These are the activations of a small neural network, seen along a few directions. Each row is one input.
Each table varies a few parts of the input and shows all the possible inputs, shuffled.
A made-up example of a description, with smaller parts first: one of 8 places around a ring, together with either a single point or (one of 2 separate values, together with one of 4 places along a line) or one of 9 places along a line.
Shared parts are said once, and a part with two or three values counts as separate values.
(in the rows, 100 means zero)

Other details of the inputs vary at random and push rows far along two fixed directions, the same in every table; ignore that.

A family of inputs:
r1: 95 81 93 117 88 88 107 56 125 113 113 102 117
r2: 90 106 88 121 110 131 89 106 83 84 94 76 135
r3: 89 123 110 90 114 115 76 138 83 66 92 100 94
r4: 119 75 100 102 96 90 118 106 130 130 109 112 108
r5: 59 150 103 87 111 99 62 109 56 86 94 95 97
r6: 78 127 124 87 128 105 70 156 63 77 93 104 82
r7: 103 86 104 106 112 95 109 103 113 112 114 112 117
r8: 108 82 83 118 99 128 110 73 100 95 115 90 145
r9: 136 80 108 56 73 49 117 112 147 112 89 134 30
r10: 67 146 112 104 113 123 60 116 62 60 82 94 103
r11: 83 152 104 78 113 111 66 157 84 83 82 106 89
r12: 100 104 84 120 92 115 105 53 104 101 110 100 145
r13: 92 86 89 119 105 103 112 48 100 134 125 87 141
r14: 116 71 74 125 95 127 120 70 103 101 104 79 148
r15: 82 99 98 126 121 123 91 110 69 101 97 77 133
r16: 111 63 84 129 105 118 122 74 92 119 111 81 146
r17: 99 104 91 116 71 111 141 99 95 106 118 101 89
r18: 101 111 119 71 104 71 91 133 113 118 91 110 51
r19: 135 77 111 91 59 71 158 131 148 99 113 133 23
r20: 68 144 109 83 101 92 65 125 82 99 80 100 77
r21: 155 81 101 54 82 68 124 137 155 102 94 138 48
r22: 117 91 120 70 114 84 102 143 94 87 98 120 61
r23: 108 103 80 114 83 115 105 61 111 116 102 98 138
r24: 144 46 113 79 74 50 129 106 157 94 84 121 24
r25: 92 82 104 109 92 94 98 76 109 94 102 100 92
r26: 106 81 76 138 88 129 114 42 95 101 98 74 155
r27: 99 100 90 125 92 110 105 59 118 99 109 102 139
r28: 128 75 99 99 83 97 119 73 124 87 100 112 95
r29: 97 75 89 123 105 109 111 62 86 123 107 69 125
r30: 75 141 100 98 119 118 72 128 80 77 98 99 120
r31: 104 70 93 111 85 97 112 53 108 106 111 94 111
r32: 103 81 93 103 90 93 107 78 97 99 89 88 91
r33: 74 133 121 75 124 96 68 132 53 87 94 93 66
r34: 103 90 71 126 99 126 114 57 106 111 127 91 172
r35: 63 153 104 85 121 107 62 121 52 116 93 85 100
r36: 73 133 117 88 121 88 72 124 79 101 105 98 82
r37: 131 77 110 73 105 70 123 121 126 107 110 131 75
r38: 113 78 124 81 104 72 106 115 120 100 101 111 46
r39: 111 92 95 95 103 100 111 105 105 129 106 106 118
r40: 90 129 108 99 104 109 76 124 80 66 70 92 83
r41: 68 163 102 98 106 119 58 121 72 85 77 97 109
r42: 116 60 104 110 99 85 119 86 120 117 101 89 82
Description of these inputs: one of 2 separate values, together with either a single point or (one of 4 places along a line, together with one of 5 places around a ring).
Changing only the choice among 2 separate values turns r15 into r16. The same change can be made to r6. Which row results?
Answer: r22
Changing only the choice among 2 separate values turns r4 into r39. The same change can be made to r18. Which row results?
Answer: r35
Change only the choice among 2 separate values in r31. List by row number the other rows that result.
Answer: r25
Change only the choice among 2 separate values in r33. List by row number the other rows that result.
Answer: r38
Change only the place on the line of 4 in r23. List by row number the other rows that result.
Answer: r12, r26, r28

A family of inputs:
r43: 114 80 53 129 76 130 118 32 100 115 97 68 164
r44: 150 50 101 98 99 99 148 113 116 98 111 114 90
r45: 141 45 106 115 97 101 141 121 133 104 103 109 95
r46: 92 64 93 122 144 108 66 48 106 133 103 73 190
r47: 64 150 116 90 137 129 67 153 32 51 107 93 99
r48: 104 91 74 149 95 142 120 62 128 129 128 93 194
r49: 141 98 99 54 102 89 121 169 108 89 94 124 60
r50: 65 85 89 152 91 103 111 30 114 144 133 85 159
r51: 125 94 76 106 67 108 115 40 129 105 101 106 127
r52: 48 148 122 103 129 103 60 148 35 105 80 74 73
r53: 144 42 107 62 130 63 95 78 134 119 101 117 105
r54: 135 54 101 113 76 90 124 85 136 89 74 97 71
r55: 148 84 93 83 88 96 137 106 143 108 122 135 104
r56: 124 101 95 93 69 91 101 88 149 95 80 118 82
r57: 124 91 137 65 112 72 105 185 128 55 95 135 14
r58: 102 119 133 42 96 38 97 143 107 94 103 145 5
r59: 49 175 116 83 113 98 53 140 67 117 89 99 82
r60: 130 83 84 95 74 91 110 103 136 97 70 95 79
r61: 113 72 92 99 85 76 124 99 131 151 101 93 84
r62: 50 150 83 134 115 157 59 76 6 72 77 48 156
r63: 55 175 105 84 105 112 47 113 43 45 78 102 92
r64: 102 54 117 110 90 69 123 78 136 125 120 101 64
r65: 95 71 77 143 84 129 114 11 96 86 115 70 152
r66: 92 78 85 152 98 129 121 62 124 107 132 102 179
r67: 55 165 112 97 102 105 48 124 72 48 68 102 84
r68: 145 61 88 96 91 98 136 134 146 114 101 112 99
r69: 66 137 120 80 122 95 76 138 30 103 88 85 61
r70: 23 187 88 115 121 141 50 79 16 130 113 67 167
r71: 122 56 105 113 75 87 116 69 146 76 93 101 71
r72: 137 106 129 41 102 58 114 175 127 57 103 164 19
r73: 102 86 79 100 91 95 120 75 92 151 114 83 115
r74: 47 147 122 83 126 96 63 123 34 89 107 87 65
Changing only one part turns r55 into r48. The same change can be made to r47. Which row results?
Answer: r57
What do these inputs look like to the network?
Answer: one of 2 separate values, together with either a single point or (one of 3 separate values, together with one of 5 places around a ring)
Change only the choice among 2 separate values in r65. List by row number the other rows that result.
Answer: r71
Change only the choice among 3 separate values in r48. List by row number the other rows that result.
Answer: r56, r59

A family of inputs:
r75: 71 126 81 140 83 128 99 62 82 116 92 79 142
r76: 90 145 120 76 134 111 76 153 62 75 99 110 91
r77: 122 64 105 86 92 69 124 59 142 120 120 110 76
r78: 130 76 91 108 75 90 135 109 153 98 116 117 80
r79: 65 128 93 143 86 123 98 65 85 106 105 87 139
r80: 143 55 95 99 88 104 143 96 125 121 112 114 100
r81: 96 108 85 113 89 107 87 61 114 110 84 105 134
r82: 98 69 106 115 105 84 128 102 113 123 114 99 93
r83: 101 79 108 95 102 82 92 70 132 119 108 103 94
r84: 77 94 89 118 123 111 79 82 78 125 99 77 162
r85: 99 98 71 130 82 128 120 83 112 111 107 80 142
r86: 110 79 100 90 96 82 91 72 127 126 96 95 95
r87: 68 131 79 127 82 130 90 62 64 107 97 85 145
r88: 82 133 108 71 130 86 72 144 53 93 87 96 82
r89: 127 94 126 61 108 73 86 144 92 30 64 110 16
r90: 103 125 107 89 89 83 95 93 106 84 98 123 83
r91: 147 57 100 107 88 97 145 108 138 124 107 108 90
r92: 67 150 83 98 100 136 79 124 56 82 94 84 126
r93: 119 114 133 69 113 84 104 184 105 82 93 129 26
r94: 66 143 110 73 108 97 65 127 53 99 87 88 58
r95: 148 55 99 95 101 97 122 96 145 120 101 116 116
r96: 89 102 97 128 125 137 84 86 89 110 115 91 173
r97: 97 104 112 87 91 80 99 110 103 117 91 88 54
r98: 108 65 109 92 82 78 126 71 128 122 120 106 70
r99: 132 118 119 49 119 84 94 167 95 82 84 127 46
r100: 110 125 99 83 84 85 95 94 102 91 84 116 84
r101: 61 93 93 129 115 119 104 77 63 121 123 80 150
r102: 130 66 94 88 86 73 119 57 132 128 111 99 84
r103: 91 132 114 86 97 86 71 111 110 82 83 126 83
r104: 72 105 101 127 99 105 94 74 90 123 117 76 105
r105: 85 102 95 133 110 142 105 88 68 110 127 87 158
r106: 124 45 91 100 91 78 137 88 118 131 112 106 91
r107: 94 118 107 95 79 90 101 99 100 89 100 123 75
r108: 104 116 73 103 95 120 99 88 97 93 106 91 141
r109: 61 151 92 103 104 132 77 127 59 73 107 92 121
r110: 123 52 99 98 106 71 132 80 129 120 123 114 99
r111: 137 32 101 112 94 93 113 67 139 71 81 97 91
r112: 96 106 124 94 106 98 86 146 74 41 61 86 33
r113: 117 52 103 113 86 106 122 77 100 64 88 86 84
r114: 72 132 114 87 121 90 79 161 56 101 82 88 69
r115: 111 123 96 69 100 95 78 141 116 79 80 114 88
r116: 65 150 93 101 119 129 57 122 80 74 96 95 139
r117: 118 94 87 93 92 100 121 91 132 88 116 114 111
r118: 71 94 97 126 126 108 77 81 81 118 114 84 161
What do these inputs look like to the network?
Answer: one of 4 places along a line, together with either a single point or (one of 2 separate values, together with one of 5 places around a ring)
Changing only the place on the line of 4 turns r107 into r90. The same change can be made to r113. Which row results?
Answer: r89
Change only the place on the line of 4 in r102. List by row number the other rows that result.
Answer: r86, r94, r97
Change only the place on the ring of 5 in r107. List by row number the other rows that result.
Answer: r98, r101, r105, r109
Change only the choice among 2 separate values in r87. List by row number the other rows that result.
Answer: r107

A family of inputs:
r119: 116 127 94 71 94 101 90 147 113 80 90 107 82
r120: 118 120 120 58 122 90 76 169 91 66 68 104 53
r121: 84 134 114 67 105 86 78 145 63 100 92 97 32
r122: 135 35 94 95 89 66 129 52 145 139 109 98 92
r123: 103 120 116 92 77 93 79 99 91 45 61 116 50
r124: 52 114 102 128 126 136 58 70 58 110 114 70 156
r125: 126 85 94 82 79 63 120 81 139 132 100 122 75
r126: 52 162 87 103 121 132 64 122 55 79 106 94 144
r127: 102 70 72 142 92 136 133 79 102 116 104 78 154
r128: 97 70 100 140 89 101 129 62 112 129 125 90 125
r129: 115 107 123 72 92 66 109 123 143 103 95 137 50
r130: 64 115 92 125 132 137 75 81 51 89 111 73 174
r131: 136 40 93 124 83 93 160 70 135 113 125 114 113
What do these inputs look like to the network?
Answer: either a single point or (one of 3 separate values, together with one of 4 places along a line)
Change only the choice among 3 separate values in r121. List by row number the other rows that result.
Answer: r122, r125
